A small network was shown many inputs. Here are its activations along a few directions, one row for each input.
Each table varies a few parts of the input and shows all the possible inputs, shuffled.
A made-up example of a description, with smaller parts first: one of 3 separate values, together with either a single point or one of 11 places around a ring or (one of 6 places along a line, together with one of 8 places around a ring).
Shared parts are said once, and a part with two or three values counts as separate values.
In the rows, 128 means zero.

Other details of the inputs vary at random and push rows far along two fixed directions, the same in every table; ignore that.

Table:
R1: [133 151 151 123  99 142 121 156 113 152 112]
R2: [146 111 141 128 129 147 123 137 133 163 131]
R3: [151 113 107 153 121 101 143 130 124 122 129]
R4: [101 155 129 129 100 139 118 161 121 161 117]
R5: [111 109 146 127 110 133 124 143 140 165 110]
R6: [ 88 113 166 141 134 151 129 173 111 149 133]
R7: [127 137 112 149 114 118 114 151 128 133 129]
R8: [112 121 138 123 105 132 129 147 129 161 111]
R9: [125 125 105 105 186 117 118  42 150  76 165]
R10: [158 116 106 131 129 102 139 129 139 135 142]
R11: [145 109  97  99 181  95 138  39 148  66 165]
R12: [124 105 117 143 114 124 141 137 123 143 115]
R13: [128 143 140 119 111 138 124 151 112 165 115]
R14: [126 140 174 123 138 161 138 202 160 114  86]
R15: [ 13 191 199  79 104 181 102 102 124 159  79]
R16: [ 99 134 119 132 111 140 111 156 123 156 117]
R17: [143 126  95 153 128 115 136 132 124 125 140]
R18: [126 132 146 120 114 151 123 146 118 168 118]
R19: [159  97 106 149 139 130 135 124 114 129 138]
R20: [126 120 106 148 118 133 129 142 123 141 130]
R21: [160 108 116 126 128 113 143 128 151 143 150]
R22: [117 139 140 121 101 122 133 151 130 166 112]
R23: [125 132 168 124 139 159 135 202 156 106  83]
R24: [189 117  91 129 190  94 143  36 126  50 178]
R25: [161 144 114 141 123 114 126 138 147 132 158]
R26: [160 135 106 143 113 120 127 139 145 113 156]
R27: [115 140 144 129  98 118 125 149 123 154 108]
R28: [175  90 114 134 150 132 127 125 136 141 152]
R29: [115 148 152 126  96 120 127 150 128 162 109]
R30: [ 34 192 150  71 146 138 109  50 112  86 110]
R31: [130  82 125 150 158 124 134 151 121 117 165]
R32: [160 142 123 109 162 113 126  76 123  92 154]
R33: [188  85  85 138 162 111 131 116 130 118 167]
R34: [105 103 135 142 111 133 131 135 128 153  99]
R35: [ 42 185 181  84 127 157 116  55  84  82  80]
R36: [132 139 122 128 116 135 125 149 140 157 144]
R37: [ 68 190 170  64 129 129 129  39 129  79 112]
R38: [120 127 123 130 118 132 118 150 103 152 107]
R39: [128 133 114 158  97 130 129 149 122 119 123]
R40: [129 122 126 136 123 140 118 142 144 159 136]
R41: [ 49 203 195  64 133 154 110  54 101 106  94]
R42: [145 126 120 135 115 128 120 151 108 131 118]
R43: [157  87 112 150 145 134 130 121 121 135 134]
R44: [152 126  96 148 118 114 122 139 140 107 149]
R45: [112 131 132 143  91 122 136 145 115 132  99]
R46: [131 122 118 136 101 109 129 148 125 131 114]
R47: [  7 151 196  92 151 168 126  70  90  86 104]
R48: [143 125 122 141 124 121 117 145 107 140 119]
R49: [126 117 111 133 117 109 130 144 125 146 115]
R50: [145 101 102 156 136 129 129 124 139 135 140]
R51: [134 150 118 130 114 125 127 151 136 153 142]
R52: [139 133 130 129 102 112 132 140 132 132 125]
R53: [133 109 141 127 118 127 133 137 152 163 128]
R54: [ 99 104 138 130 111 130 119 143 134 160 100]
R55: [155 138 109  92 178 112 135  49 127  79 163]
R56: [146 129 104 160 122 115 132 132 125 118 138]
R57: [146 110 101 147 125 105 146 128 125 128 128]
R58: [143 116 129 128 126 142 124 144 116 157 129]
R59: [108 131 133 135 103 114 122 148 119 147 102]
R60: [159 133  90  95 190 106 135  32 157  56 199]
R61: [171  97 127 147 156 138 153 178 157  70 110]
R62: [119 111 154 144 145 142 138 164 124 145 158]
R63: [161 109 100 149 136 117 137 129 109 128 134]
R64: [134 164 118  99 164 109 126  43 144  59 171]
R65: [159  85 109 138 148 130 121 128 129 137 141]
R66: [139 114 146 132 149 148 138 194 156  90  90]
R67: [181 124 112 133 129 119 130 138 123 122 148]
R68: [118 159 140 135  84 141 121 161 135 145 125]
Each input here is: one of 4 places along a line, together with either one of 2 separate values or (one of 3 separate values, together with one of 5 places along a line).
Changing only the place on the line of 4 turns R65 into R2. The same change can be made to R44. Which row results?
> R68
Which other rows does R62 become when the choice among 2 separate values takes its other values? List them by row number.
> R14
Which other rows does R1 become when the place on the line of 4 takes its other values? List them by row number.
> R35, R42, R67
Which other rows does R10 become when the choice among 3 separate values takes its other values? List them by row number.
> R4, R55

Table:
R69: [151 144 142 125 128 133 133 168 134 149 148]
R70: [ 43 200 145  73  87 120 101  38 123 167 126]
R71: [ 94 135 113 159  62 128 102 144  50 213 102]
R72: [103 110 157 137  91 167 119 199 126 198  72]
R73: [115 166 133  98 141 131 129  70 138  61 111]
R74: [217  43  74 168 187  87 159 115 157 104 187]
R75: [ 74 146 165 131 106 168 104 183 110 157  97]
R76: [103 136 139 116 169 140 127  73 123  68 164]
R77: [240  96  85 173 114  83 148 185 160 126 153]
R78: [151 100 103 179  95 111 148 204 122 142 115]
R79: [115 165 141  94 171 148 123  79 134  83 150]
R80: [ 49 178 158  89 124 143 119  95 116  81  73]
R81: [147  74 120 160 120 132 129 200 135 180 109]
R82: [188  99 114  88 198 100 150  41 163  63 185]
Describe the family of inputs behind these rows.
> either one of 2 separate values or (one of 3 separate values, together with one of 4 places along a line)
Which other rows does R78 become when the choice among 3 separate values takes its other values? List them by row number.
> R74, R76

Table:
R83: [125 154 130 105 132 123 126  95 137 111 134]
R84: [137 114 127 126 152 131 133 111 132 115 146]
R85: [102 164 140 101 125 127 123  88 127 108 120]
R86: [140 118 126 126 149 128 132 119 132 108 134]
R87: [143 136 114 135 125 115 133 127 133 110 134]
R88: [158 131 107 130 130 110 129 115 133 125 150]
R89: [134 141 125 137 104 127 126 162 135 147 123]
R90: [170 112 117 140 140 120 138 157 151 120 149]
R91: [112 133 125 114 134 120 126  83 119 120 134]
R92: [ 71 175 158  94 118 139 120  87 116 108  98]
R93: [167  87  95 152 143 111 136 132 131 131 153]
R94: [159 132 109 126 133 114 129 115 138 126 152]
R95: [114 127 144 138 113 143 127 172 128 134 100]
R96: [100 141 150 100 151 140 126  90 127 111 134]
R97: [180 101  89 156 130 105 134 134 129 135 163]
R98: [ 66 143 169 148  63 166 115 227 104 189  52]
R99: [126 117 118 128 138 118 129 100 121 120 136]
R100: [104 144 141 106 143 133 129  94 126  93 116]
R101: [145 125 130 118 149 128 132 118 141 115 144]
R102: [ 65 156 155 100 131 142 118  79 105 108 107]
R103: [140 115 134 151 110 138 132 196 136 151 114]
R104: [ 65 146 184 137  64 174 113 225 109 201  52]
R105: [ 74 158 151  90 128 138 117  70 118 127 119]
R106: [138  93 122 155 118 132 127 172 124 165 121]
R107: [182 107  92 146 134 108 131 130 138 139 170]
R108: [101 148 140 107 137 130 126  87 117 100 118]
R109: [116 112 137 144 118 144 123 162 117 154 112]
R110: [152 113 121 132 144 124 135 132 139 107 132]
R111: [190 107  89 153 129 101 136 139 136 129 158]
R112: [ 75 165 173  86 135 151 122  98 128 108 104]
R113: [148 124 107 133 129 114 126 112 126 133 154]
R114: [112 126 141 108 151 133 128  93 133 120 138]
R115: [144 102 120 131 152 125 134 113 137 124 148]
R116: [126 129 131 142 103 130 127 165 121 145 105]
R117: [119 156 127 113 130 120 127  99 134 101 133]
R118: [178  97  97 152 141 112 138 146 135 123 148]
R119: [145  96 113 165 110 131 128 186 117 168 123]
R120: [119 134 142 109 150 137 130 102 133 104 130]
R121: [148 115 116 162 100 124 132 192 128 150 115]
R122: [132 125 114 121 132 115 127  93 127 131 146]
Changing only one part turns R102 into R116. The same change can be made to R84. Which row results?
> R104
Describe the family of inputs behind these rows.
> one of 5 places along a line, together with one of 8 places along a line
Which other rows does R110 become when the place on the line of 5 takes its other values? List them by row number.
> R86, R95, R106, R109
Which other rows does R121 become when the place on the line of 8 takes its other values? List them by row number.
> R87, R89, R90, R95, R98, R103, R117
Which other rows does R91 become when the place on the line of 8 takes its other values? List them by row number.
> R93, R99, R105, R106, R114, R115, R122

Table:
R123: [169 116 107 181 118 145 130 223 123 129 130]
R124: [177  81  89 179 130 111 145 196 151 103 120]
R125: [233  83  72 173 164  91 161 169 147  71 176]
R126: [147  77 114 157 104 125 134 169 141 195 144]
R127: [ 75  96 156 181  58 147 116 217  83 207  58]
R128: [ 40 179 188 102  97 187  94 128  75 191  77]
R129: [148 204  82 103 121  60 137  26 148  67 166]
R130: [118 138 148 102 143 132 139 101 169  97 134]
R131: [165 143  53 172  29  81 107 154 101 208 148]
R132: [102 130 142 103 151 124 131  81 131 132 166]
R133: [ 91 134 135 115 162 121 132  65  93  80 134]
R134: [ 99 141 146 113 153 130 143  84 132  44 106]
R135: [119 117 111 165 125 151 119 154  86 141 139]
R136: [ 60 128 137  87 150 141 122  67 140 126 123]
R137: [163  82 106 150 113 119 128 163 123 193 108]
R138: [ 24 206 211  83 109 186  98 137 124 134  90]
R139: [152 137 130  99 169 111 140  99 169  75 178]
R140: [166 104 116 107 166 104 138  37 130 106 152]
R141: [103 104 108 119 177 107 128  49 120  63 134]
R142: [175 142 132 126 137 139 118 155 132 124 139]
R143: [164 124 143 122 119 130 140 150 140 130 104]
R144: [162 137 144 116 121 133 132 164 129 129 117]
R145: [183 102 118 145 112 122 135 194 151 153 100]
R146: [ 45 169 190  92  98 166 112 122  79 183  68]
R147: [151 113 110 141 156 125 117 113 136 146 197]
R148: [ 96 140 140  97 144 137 130 111 174 100 119]
Changing only one part turns R127 into R134. The same change can be made to R140. Which row results?
> R143
Describe the family of inputs behind these rows.
> one of 2 separate values, together with either a single point or (one of 3 separate values, together with one of 4 places along a line)
Which other rows does R142 become when the choice among 2 separate values takes its other values? List them by row number.
> R128
Which other rows does R135 become when the choice among 3 separate values takes its other values? List them by row number.
> R128, R147
